Here are a small network's activations along a few directions, averaged over the inputs that share one value of a field.
Values that are neighbours, or in one group, have similar rows; names and order tell nothing.
In the rows, zero is written as 500.
Random noise pushes rows far along 11 fixed directions. That doesn't count. These rows show it; they differ only by the noise:
[418,533,535,382,550,426,463,571,461,422,529,460,365,447,593,494,422,532,486,450,554,511,574,393]
[507,579,498,491,539,516,648,515,454,482,484,550,484,511,529,467,568,547,523,553,510,551,645,482]
[629,591,420,622,497,568,549,425,462,514,494,513,611,501,449,496,505,519,585,529,494,544,564,586]
[559,495,473,711,419,421,534,469,603,593,393,509,551,589,433,457,624,426,511,548,483,397,545,522]
[385,484,517,483,528,362,718,463,543,689,509,512,403,598,376,588,525,382,667,656,632,403,455,546]
[471,533,481,286,452,436,748,511,641,346,596,580,281,415,593,538,522,618,589,373,497,524,589,506]
[591,522,516,486,535,590,437,527,396,546,597,418,453,615,633,502,327,593,552,437,485,504,400,440]
[600,457,461,535,406,333,489,513,566,491,582,434,386,500,518,558,459,469,539,336,512,360,423,449]
[539,468,625,524,493,423,681,614,520,481,643,504,534,562,589,443,586,550,559,354,610,528,544,423]
[438,470,595,498,554,511,528,506,531,604,630,462,608,556,450,536,402,445,660,512,665,532,390,571]
[539,506,607,428,498,554,154,391,437,461,576,311,686,411,378,312,320,377,298,445,657,513,609,498]
[510,428,462,475,381,415,336,193,580,563,368,378,246,580,397,302,521,507,455,516,469,351,696,573]
[635,610,548,646,471,581,624,670,546,444,548,535,726,539,617,452,507,547,488,406,521,574,503,420]


Values of RUGA:
tusu: [583,495,502,603,521,667,522,504,524,296,608,570,683,380,571,481,518,740,693,297,480,702,464,641]
deso: [551,629,456,505,452,587,613,564,553,378,493,541,676,416,481,437,545,504,367,539,524,590,546,493]
rimib: [330,352,605,436,499,475,564,502,590,571,543,548,436,592,557,492,639,520,607,494,548,583,455,557]
tuzos: [344,461,525,741,574,382,299,626,398,575,343,436,491,580,649,441,522,547,584,517,558,568,430,366]
gura: [502,367,531,432,489,626,292,438,496,509,406,553,387,594,652,457,523,611,432,470,304,535,502,543]
kuz: [412,487,560,322,568,419,572,590,440,563,575,508,563,422,427,606,437,293,411,529,622,457,328,415]
sigap: [342,680,561,386,469,633,661,505,762,432,352,546,585,419,475,430,326,538,566,573,645,604,553,521]
vupa: [589,482,423,414,498,605,581,525,409,496,452,627,448,480,497,634,563,493,374,567,287,441,398,477]
mun: [460,549,473,377,470,494,496,528,532,431,495,432,298,548,677,419,410,634,443,421,445,502,538,371]
lor: [422,502,483,633,486,412,490,612,671,438,471,482,434,505,620,544,415,599,656,364,481,481,389,486]
gemes: [521,467,578,512,509,598,429,465,466,505,650,396,674,533,441,413,415,536,484,440,621,556,423,544]
vaket: [538,463,488,479,631,647,413,504,282,488,684,511,578,472,519,637,474,586,641,465,457,660,459,603]
zabot: [518,472,508,377,384,427,405,477,491,384,364,459,365,434,451,376,588,432,103,511,364,350,573,342]
gud: [586,451,448,516,467,467,455,468,432,534,448,517,394,538,562,488,579,530,454,488,379,494,557,475]
tefeg: [408,459,560,578,443,329,588,593,642,471,412,532,510,455,419,516,580,413,442,488,551,386,520,423]
RUGA is arranged as 3 separate groups.
- Which other values are in the same group as rimib? Give them in the order they are listed. => tuzos, gura, kuz, gud
- Which other values are in the same group as zabot? Give them in the order they are listed. => tusu, sigap, vupa, tefeg

Values of RAMAN:
kop: [753,583,259,603,372,526,621,340,513,286,405,599,435,352,434,517,652,674,518,437,284,452,684,619]
rofa: [529,595,477,561,447,690,401,543,666,421,392,595,755,440,538,432,626,437,319,548,376,614,616,562]
zumev: [495,358,405,567,325,244,447,574,806,542,423,592,428,424,290,747,692,198,304,600,291,109,410,532]
zug: [599,685,316,481,464,620,427,478,498,409,484,477,673,314,384,649,160,388,474,537,526,513,228,526]
luza: [318,543,604,295,432,700,719,516,910,295,416,745,686,315,351,379,707,404,220,685,412,552,723,662]
numip: [484,556,547,592,346,531,461,558,778,459,396,437,530,606,598,324,415,551,427,417,515,477,546,437]
dod: [659,540,258,505,485,581,295,419,420,503,433,532,384,452,588,705,396,517,553,478,239,495,345,558]
vav: [223,376,595,614,515,376,365,534,652,553,268,556,522,541,525,386,742,437,466,613,518,519,596,499]
komi: [258,521,700,526,646,597,386,702,471,666,396,470,605,668,616,458,452,440,478,691,562,568,519,415]
bilov: [431,448,434,789,496,178,128,541,500,359,332,414,511,269,444,486,559,448,450,351,552,417,585,399]
difo: [338,344,660,273,531,672,216,187,612,581,644,415,711,419,251,379,276,370,565,503,751,648,352,804]
RAMAN is arranged as a ring.
- Going along RAMAN from vav by way of its neighbour dod, in what order are rofa, luza, bilov, difo met? => rofa, luza, bilov, difo
- List every value one step from numip, in the order listed. => zumev, komi
